A small network was shown many inputs. Here are its activations along a few directions, one row for each input.
Each table varies a few parts of the input and shows all the possible inputs, shuffled.
Descriptions start from the smaller parts, as in this example, which fits no table here: one of 6 places along a line, together with either a single point or one of 11 places around a ring or (one of 2 separate values, together with one of 8 places around a ring).
Shared parts are said once, and a part with two or three values counts as separate values.

Other details of the inputs vary at random and push rows far along two fixed directions, the same in every table; ignore that.

Table:
row 1: -39,-40,-2,-35,-9,20,-7,-4,9,4,35
row 2: 42,44,-20,10,16,-39,9,23,-3,-10,-47
row 3: 35,30,-2,35,-1,-23,14,-7,0,-6,-41
row 4: -1,-22,11,12,-26,9,20,-51,0,19,34
row 5: -23,-33,-22,11,-12,10,13,-27,-9,-14,38
row 6: 38,41,13,23,23,-22,-5,25,6,-10,-61
row 7: 8,22,-21,14,-13,-20,11,-16,-10,-20,3
row 8: -25,-58,15,-7,-15,30,9,-34,12,23,38
row 9: -20,14,26,-79,18,-1,-46,55,20,12,-14
row 10: 18,-8,-6,53,-26,-3,35,-63,-9,0,23
row 11: 10,10,-24,44,-6,-13,18,-31,-32,-30,25
row 12: 24,12,-10,65,2,2,22,-19,-6,-8,-14
row 13: 12,23,-36,55,2,-8,19,-11,-24,-31,2
row 14: -28,-18,4,-52,9,2,-31,41,9,10,-9
row 15: 12,35,-1,-11,19,-27,-25,42,-8,-14,-33
row 16: -12,-22,-20,10,-12,7,10,-13,-5,-19,21
row 17: -14,-11,-15,19,-15,18,14,-22,-14,-10,42
row 18: -8,1,29,-31,15,17,-18,31,22,29,-23
row 19: 21,3,-4,30,12,-7,3,8,10,-7,-43
row 20: 14,15,-34,43,-18,-22,26,-38,-31,-27,17
row 21: 8,34,-18,14,15,-10,-5,30,-5,-21,-27
row 22: -26,-38,25,-10,-11,37,5,-25,9,34,42
row 23: -18,-30,40,-33,-6,24,-10,-16,14,33,32
row 24: 7,29,-18,17,14,-14,-9,34,-14,-15,-26
row 25: -39,-36,-6,-7,-17,29,7,-31,-16,11,70
row 26: -18,-22,27,-25,2,29,-10,4,18,34,13
row 27: 19,15,-33,34,4,-15,7,14,-11,-41,-34
row 28: -7,-8,22,-60,18,2,-19,29,13,27,11
row 29: -27,-35,7,-18,-28,24,4,-40,-12,1,76
row 30: 20,36,-16,0,-6,-24,-2,13,-7,-21,-28
row 31: 21,2,-4,49,-21,-8,33,-51,-9,-3,8
row 32: -24,-61,-8,-8,-10,22,22,-33,-2,14,59
row 33: -17,-40,16,-9,-4,20,2,-12,15,19,10
row 34: -27,-5,18,-62,6,7,-30,19,8,13,22
row 35: 20,33,13,6,26,-4,-12,42,14,7,-61
row 36: -5,4,48,-69,23,7,-43,48,33,36,-32
row 37: 14,17,27,-11,16,-4,-14,19,13,10,-31
row 38: 18,5,0,25,14,-7,5,13,9,-8,-47
row 39: -22,-9,0,-49,16,-1,-29,45,9,4,-22
row 40: -11,1,44,-73,4,4,-28,31,33,43,-25
row 41: 9,-27,-12,64,-13,7,38,-49,-8,-14,12
row 42: -10,6,2,-38,-14,-4,-9,3,4,4,11
row 43: -24,-3,11,-51,3,21,-27,38,8,12,5
row 44: 24,54,-20,-1,12,-37,-10,32,-4,-22,-52
row 45: -23,-23,7,-20,-19,17,-1,-26,-7,0,60
row 46: 11,11,-30,43,-22,-24,23,-36,-30,-22,21
row 47: 34,16,-1,58,2,-10,17,-26,-8,-14,-12
row 48: 33,38,-20,24,31,-19,6,40,-4,-11,-46
Each input here is: one of 4 places along a line, together with either a single point or one of 5 places along a line or one of 6 places along a line.
The inputs of row 12 and row 10 match in every part but the place on the line of 4. If row 17 is changed in the same way as row 12 into row 10, which row does it become?
Answer: row 42
The inputs of row 8 and row 36 match in every part but the place on the line of 4. If row 32 is changed in the same way as row 8 into row 36, which row does it become?
Answer: row 28
Start at row 14 and move only the place on the line of 6, one step at a time. The first step leads to row 39. Which rows follow, in order?
Answer: row 5, row 1, row 16, row 27
Which other rows does row 33 become when the place on the line of 4 takes its other values? List them by row number.
Answer: row 3, row 22, row 23

Table:
row 49: 44,26,-14,61,2,-24,29,-19,-16,-23,-21
row 50: -7,-11,22,-27,-2,13,-8,-2,13,25,21
row 51: -29,-28,-17,-21,-28,11,9,-26,-6,-2,52
row 52: -24,-37,7,-15,-11,14,2,-20,11,18,18
row 53: 29,41,-8,46,4,-12,13,3,-9,-12,-33
row 54: 24,32,-37,59,8,-29,20,-2,-29,-41,-8
row 55: -4,25,7,-65,21,-13,-47,76,6,6,-44
row 56: -24,-27,-19,-10,-25,13,13,-33,-12,-7,57
row 57: 1,7,25,-55,33,-3,-37,68,28,15,-59
row 58: 31,15,-18,50,11,-22,15,2,-5,-25,-43
row 59: -16,-32,8,-7,-2,25,0,-13,10,11,32
row 60: -10,24,31,-65,34,6,-48,89,32,25,-71
row 61: 24,17,-21,60,10,-5,16,-3,-10,-22,-27
row 62: -14,-24,13,-17,-20,8,8,-34,8,28,32
row 63: -24,-20,22,-15,-25,15,-12,-30,0,-4,37
row 64: 42,29,-14,53,4,-30,25,-13,-10,-21,-35
row 65: -30,-20,-2,-20,-3,12,-3,-18,-12,4,55
row 66: -11,-16,16,-10,-10,22,4,-24,2,24,37
Describe the family of inputs behind these rows.
Answer: either a single point or one of 5 places along a line or (one of 2 separate values, together with one of 6 places along a line)
Which other rows does row 66 become when the choice among 2 separate values takes its other values? List them by row number.
Answer: row 61

Table:
row 67: -12,-12,12,-27,-2,8,1,-16,-1,21,70
row 68: 27,29,10,59,7,-28,22,1,3,-20,-53
row 69: -12,-30,-10,-9,-41,45,26,-23,-3,28,56
row 70: -3,-34,-11,51,-15,10,48,-70,5,20,44
row 71: -9,-11,-25,21,-22,-4,42,-70,-27,-3,60
row 72: -38,-43,-15,-11,-1,27,21,-29,-8,8,47
row 73: -27,-51,29,-57,-8,24,-31,6,33,71,10
row 74: 42,7,7,44,10,-6,16,-17,-15,3,-23
row 75: -5,-32,1,40,-27,17,12,-61,15,12,21
row 76: 8,46,8,-2,3,-25,-19,33,-10,-9,-25
row 77: -9,-5,-1,-51,-3,-11,1,-6,2,13,21
row 78: -29,-22,-17,32,-13,30,11,-43,-14,-20,42
row 79: -20,-12,26,-24,-20,6,-16,-9,-9,14,53
row 80: 14,44,-9,32,-5,-14,-2,-14,-12,-26,3
row 81: -17,-19,6,-19,23,19,-10,24,8,10,31
row 82: 45,39,-41,39,0,-47,13,-3,-23,-30,-36
row 83: 51,23,18,54,8,-12,14,-2,-19,-21,-49
row 84: 31,61,-24,42,17,-33,19,9,-21,-22,-18
row 85: -25,-47,-18,24,-25,12,21,-37,-20,-22,36
row 86: 6,50,3,-9,4,-27,-18,33,-11,-10,-45
row 87: 5,26,26,-36,23,-5,-37,48,49,23,-77
row 88: 35,41,-26,43,-12,-48,16,-5,-26,-43,-41
row 89: 9,28,19,-67,4,-38,-34,64,17,-6,-55
row 90: -11,-37,48,-15,-14,26,1,-26,0,28,23
row 91: -6,-15,54,-71,25,21,-18,24,27,50,-7
row 92: -43,-33,-6,-17,7,31,11,-11,-5,14,47
row 93: -36,-34,8,-86,23,15,-24,44,26,23,-1
row 94: -4,-2,-11,22,-21,-1,13,-38,-27,7,63
row 95: -28,-52,20,5,-32,20,2,-38,9,37,27
row 96: -9,-25,12,52,-22,16,38,-74,11,-6,43
row 97: -37,-21,17,-93,-10,9,-29,6,7,46,31
row 98: 41,46,-36,41,-1,-1,41,20,-2,-19,-34
row 99: 17,33,-27,27,-3,-23,9,-11,-26,-7,-2
row 100: 38,45,-27,58,-22,-3,31,17,-14,-31,-45
row 101: -30,-7,7,-40,-23,11,-11,-36,2,8,36
row 102: -4,-40,-20,51,-9,22,16,-38,-24,-8,70
row 103: 35,19,-37,55,9,-25,9,6,-1,-64,-43
row 104: 4,8,-34,40,10,1,7,6,-23,-15,-11
row 105: -24,-44,11,-82,12,9,-36,52,28,21,1
row 106: 2,-6,-3,36,-29,8,10,-61,-16,-16,75
row 107: -37,-16,16,-17,2,19,-20,27,-4,5,13
row 108: 23,20,1,6,19,-20,-11,34,21,24,-68
row 109: 18,40,16,-50,26,-21,-50,69,11,18,-32
row 110: -2,-9,4,-53,-3,-17,4,4,10,7,23
row 111: -10,33,17,-64,6,-23,-38,50,5,9,-52
row 112: 45,9,12,41,18,0,31,-20,-10,-5,-11
row 113: 9,-25,26,31,-14,27,19,-63,-2,1,33
row 114: -33,-37,7,-81,14,13,-37,47,19,27,-5
row 115: 27,22,-16,15,-14,-30,6,-18,0,-41,-6
row 116: -29,-39,23,-5,-24,17,3,-28,18,37,19
row 117: -33,-41,-6,6,-7,30,2,-15,-14,13,63
row 118: -22,9,9,-48,22,-2,-37,65,7,0,-61
row 119: 4,35,12,-68,8,-21,-43,42,23,-4,-49
row 120: 10,4,-8,-6,12,-23,-13,52,6,-32,-54
row 121: -44,-34,33,-63,9,43,-47,27,26,19,38
row 122: -7,26,-7,5,19,-8,-18,48,-9,-18,-53
row 123: 12,40,-24,27,7,-22,23,-15,-22,-11,2
row 124: -15,15,3,-50,27,5,-43,54,23,-8,-58
row 125: -19,-45,10,-7,-9,20,11,-32,20,47,28
row 126: -5,-23,8,41,-2,5,51,-56,9,12,42
row 127: -37,-25,38,-63,13,24,-48,57,15,22,8
row 128: 27,24,-42,55,11,-19,8,2,-8,-59,-48
row 129: 23,-40,12,45,-16,23,34,-66,-23,11,51
row 130: 29,11,-38,36,22,-27,24,20,-3,-43,-33
row 131: -49,-35,17,-50,14,34,-12,19,10,30,53
row 132: 34,10,-27,19,-12,-39,14,-11,-14,-23,-2
row 133: 10,58,-4,-10,10,-20,-25,23,2,-17,-44
row 134: 35,27,-4,59,16,-27,23,-1,5,-8,-45
row 135: -2,-9,-13,24,-44,44,32,-43,2,-8,45
row 136: 18,20,-44,45,18,-17,8,14,-21,-26,-44
row 137: 21,40,-28,70,16,-8,3,10,-13,-51,-32
row 138: 26,26,51,-42,29,7,-38,43,27,11,-64
The inputs of row 87 and row 108 match in every part but one. If row 80 is changed in the same way as row 87 into row 108, which row does it become?
Answer: row 94
Describe the family of inputs behind these rows.
Answer: one of 4 places along a line, together with either a single point or one of 5 places along a line or (one of 2 separate values, together with one of 6 places along a line)
Start at row 131 and move only the place on the line of 4, one step at a time. The first step leads to row 117. Which rows follow, in order?
Answer: row 107, row 137
Which other rows does row 85 become when the choice among 2 separate values takes its other values? List them by row number.
Answer: row 88
Which other rows does row 87 become when the place on the line of 5 takes its other values? List them by row number.
Answer: row 75, row 96, row 113, row 138
Which other rows does row 90 become when the place on the line of 5 takes its other values? List them by row number.
Answer: row 68, row 83, row 95, row 116
